Each row below holds a small network's activations on one input, seen along a few directions.
Each table varies a few parts of the input and shows all the possible inputs, shuffled.
Descriptions start from the smaller parts, as in this example, which fits no table here: one of 5 places around a ring, together with either a single point or one of 11 places along a line or (one of 3 separate values, together with one of 4 places along a line).
Shared parts are said once, and a part with two or three values counts as separate values.

Other details of the inputs vary at random and push rows far along three fixed directions, the same in every table; ignore that.

A family of inputs:
row 1: [  1  -5  -1  18  10  11  -5   0 -11   6 -10]
row 2: [  3  11  -2  -8  -4 -23  -7   1   1  -5   5]
row 3: [  3  13  -3 -11  -7 -23   0   5  10  -7   4]
row 4: [ -1   1   8  22  13  34  -5   3  -6   3 -14]
row 5: [  5 -23  -3   7  -3 -16   7 -12  -5   6  -2]
row 6: [ -7  52  20   0   8  42   2  11  -1  -7 -11]
row 7: [  9 -26  -8  15  -2 -14   5 -13 -11   6  -8]
row 8: [  5 -27 -10  15  -2 -13   3 -12 -11   4  -9]
row 9: [ 1  4  2  4 12 25  0  2 -3  2 -4]
row 10: [-15 -24   5 -30  -4  16   7  12  25  10  38]
row 11: [-11 -16  13 -23   2  31  27   3   8  14  25]
row 12: [  4  19  -5 -14  -9 -15   0   8   8  -9   5]
row 13: [  9 -27  -8  16  -2 -14   5 -14 -11   7  -9]
row 14: [ -2  -8   2  19   8  10  -2   3  -5   9 -13]
row 15: [ 12 -20  -9  21   9  -6  -3  -7  -8  11  -6]
row 16: [ -2  10   2 -15 -14 -22   3  -4  -3 -10   2]
row 17: [ -3   3   4  15   8  24   1   7  -5   6 -12]
row 18: [  0  23  12  20  17  50   6   4  -6   6 -16]
row 19: [ -3  -7  -2  20   6  13  -5  -2  -4   7 -11]
row 20: [-10  34  10 -17  -7  17   6   5  -8 -15  -3]
row 21: [ -2  25   6  -4   3   5 -10   4  -3 -10  -8]
row 22: [ 10 -23  -7  18   9 -16  -3  -8  -4  11  -4]
row 23: [  6   3   9  16  19  28   1  -2  -5   9 -13]
row 24: [-15 -33   1 -29 -11   9  17   4  10  12  33]
row 25: [ -7  15   3 -17 -14 -15   1  -1  -4 -14   1]
row 26: [ -1   9  -6 -16 -14 -19   4  -4  -2 -15   3]
row 27: [  9 -13  -7   2   4  -6  -4  -4   2   6   1]
row 28: [ -2  21   0 -12  -3  -2 -10   5   1 -12   0]
row 29: [  0   9   2  -9 -12 -22   1  -5  -6 -10  -1]
row 30: [  4   9   1   0  -3 -15 -11   0   5  -9  -2]
row 31: [ 4 -5 -4 14 10  9 -1  0 -8  5 -5]
row 32: [  3  12  -7   1  -4 -12  -3   4   1  -9  -6]
row 33: [  1  21  -1  -8  -3  -1  -7   5   6 -16   1]
row 34: [ 11 -23  -8  21   6  -6  -7  -7   1   6  -7]
row 35: [-10 -30   3 -22  -3   8  14  11  21  21  31]
row 36: [-12 -14   7 -23   2  27  17   9  23  16  32]
row 37: [  5  11  -2 -11  -6 -20  -7   1  13 -12   7]
row 38: [  2 -23  -7  14   4 -15  -8  -4  -5  10  -2]
row 39: [  1  12  -9   1  -5 -13  -7  -1   4  -9  -3]
row 40: [ -4   8   0  -9 -13 -20  -1  -4  -7 -12  -3]
row 41: [  5  10   0  -4   0 -16 -11  -1   1  -5  -3]
row 42: [ -4  10  -3   1  -6 -15 -10   0   3  -6  -4]
Each input here is: one of 6 places around a ring, together with either one of 2 separate values or one of 5 places around a ring.
- The inputs of row 35 and row 32 match in every part but the place on the ring of 6. If row 30 is changed in the same way as row 35 into row 32, which row does it become? => row 33
- Change only the place on the ring of 5 in row 12. List by row number the other rows that result. => row 15, row 18, row 27, row 34

A family of inputs:
row 43: [ -7 -35   1   4   0   3   5  -5  -1  18   8]
row 44: [ -3   7  -2   4  -5  -9 -10   1  -1  -8  -9]
row 45: [  4  -8  -8 -17  -9 -29  -2   1  16   1  20]
row 46: [  3   3  -5 -18  -6 -21  -1   2  15  -3  14]
row 47: [ -4  -2  -7 -41 -15 -29   4   6  28  -3  38]
row 48: [ -4   8  -2   6  -4  -9 -10   3  -2  -9  -9]
row 49: [  3   9  -4 -11  -4 -16  -2   1  11  -4   8]
row 50: [  4   7   0   6  -3 -11  -2  -7  -9  -9 -10]
row 51: [  3   6  -9   3   0 -11 -13   1   1  -8  -2]
row 52: [  3  11  -3  -8  -8 -10   6  -2  -7 -10  -3]
row 53: [-10  22  14 -34   4  34  15  17  19   2  26]
row 54: [  2 -49  -7  11   4   4  16  -9  -5  21   6]
row 55: [-5 11 -2  6 -5 -8 -9  2 -1 -9 -8]
row 56: [  6 -34   1  31  13  12   5 -12 -14  15 -15]
row 57: [  6 -31   1  24  11  12   5 -11 -12  14 -13]
row 58: [  1  43  22   6  18  53   7  13  -5  -1 -13]
row 59: [  3 -42  -6  11   3   7  14 -10  -5  20   4]
row 60: [  1  39  20   7  17  50   6  11  -4   0 -13]
row 61: [ -4   4   0  -3  -9 -17  -5  -4  -5  -5  -3]
row 62: [  4  10   1   1  -3  -8  -1  -6  -7 -10 -10]
row 63: [-11 -23   0  -3  -1  13   3   4   9  12  14]
row 64: [  5   7  -5   3  -6 -12   4  -8 -10  -7  -8]
row 65: [-16  13  12 -56  -5  25  20  22  32   3  49]
row 66: [ -4   3   1  -3  -7 -16  -5  -2  -6  -5  -5]
row 67: [  5   7   0   4  -4 -10  -2  -8  -7  -8  -9]
row 68: [  5   7  -4  -1  -6 -12   4  -6  -9  -8  -8]
row 69: [  4  12  -6   6   3  -5 -14   2  -2 -10 -10]
row 70: [ -9 -35   2  -1   0   4   7  -2   0  17  11]
row 71: [-3  4  5  6 13 36 -1  6  0  5  0]
row 72: [  4  11  -7   6   1  -6 -14   0  -1  -9  -8]
row 73: [  7   8  -2  -2  -1 -16  -4   3   5  -4   2]
row 74: [ 10  13  -1  11   3 -11  -6  -1  -2  -4 -10]
row 75: [-10 -25   0  -1  -1  12   2   3   9  12  11]
row 76: [-1 -1  3  9 14 33 -3  5 -1  6 -4]
row 77: [ -5   3   1  -2  -8 -17  -4  -3  -6  -4  -2]
row 78: [ -7 -39   0  -1  -1   0   5  -4   1  18  10]
row 79: [  9  15  -2  15   6  -9  -7  -3  -3  -4 -15]
row 80: [  4   9  -4   1  -6 -12   5  -6 -10  -9  -7]
row 81: [ -2   9  -2   8  -4  -8 -11   2  -3  -9 -13]
row 82: [  9  10  -2   4   0 -13  -6  -1   3  -3  -4]
row 83: [ 4 10  1  4 -3 -9 -1 -7 -8 -9 -9]
row 84: [-3  3  5  8 15 37 -1  8 -1  5 -2]
- The inputs of row 52 and row 59 match in every part but one. If row 66 is changed in the same way as row 52 into row 59, which row does it become? => row 61
- The inputs of row 53 and row 46 match in every part but one. If row 69 is changed in the same way as row 53 into row 46, which row does it become? => row 76
- What is each input in this table made of? => one of 6 places around a ring, together with either one of 2 separate values or one of 5 places along a line
- Start at row 76 and move only the place on the line of 5, one step at a time. The first step leads to row 44. Which rows follow, in order? => row 78, row 62, row 68
- Change only the place on the ring of 6 in row 67. List by row number the other rows that result. => row 50, row 56, row 57, row 62, row 83
- Change only the choice among 2 separate values in row 47. List by row number the other rows that result. => row 45
- Change only the place on the line of 5 in row 56. List by row number the other rows that result. => row 48, row 54, row 70, row 84

A family of inputs:
row 85: [  1 -43 -12  -6 -11 -42   1 -17 -12   8  10]
row 86: [-13 -11   5  19  13  33  -5   9   8  18  -1]
row 87: [-1 32 17  3 10 19  2 10 12  6 -1]
row 88: [-14  29  14 -45  -7  -2  -8  13  22 -10  33]
row 89: [ -6  15   0  14 -11 -12 -11   0  -9 -16 -25]
row 90: [ 13 -42 -19  -4   2 -38 -16  -7   5   5  14]
row 91: [ -9  28   9 -46 -17  -7  25   9   8  -6  27]
row 92: [ -1 -13  -6  13  15  36  -2  13   1  12  -1]
row 93: [ -8 -19  21   7   9  32   5  -3  -9  10  -5]
row 94: [ 19  21  -9  13  -1 -12   2 -12  -4 -13 -18]
row 95: [  6  16 -16  15  -6  -6  -8  -6  -8 -21 -17]
row 96: [  4 -17   3   7  13  37   7 -10  -8   7   2]
row 97: [ 20  22  -6  13   8 -16  -8   2  -2  -7 -17]
row 98: [ -4  16  -7  12 -11 -14  -2  -4 -22 -10 -21]
row 99: [ -5 -35   7 -14  -7  -7  18   1  17  17  20]
- What is each input in this table made of? => one of 3 separate values, together with one of 5 places around a ring
- Change only the choice among 3 separate values in row 96. List by row number the other rows that result. => row 94, row 95
- Change only the choice among 3 separate values in row 85. List by row number the other rows that result. => row 91, row 98
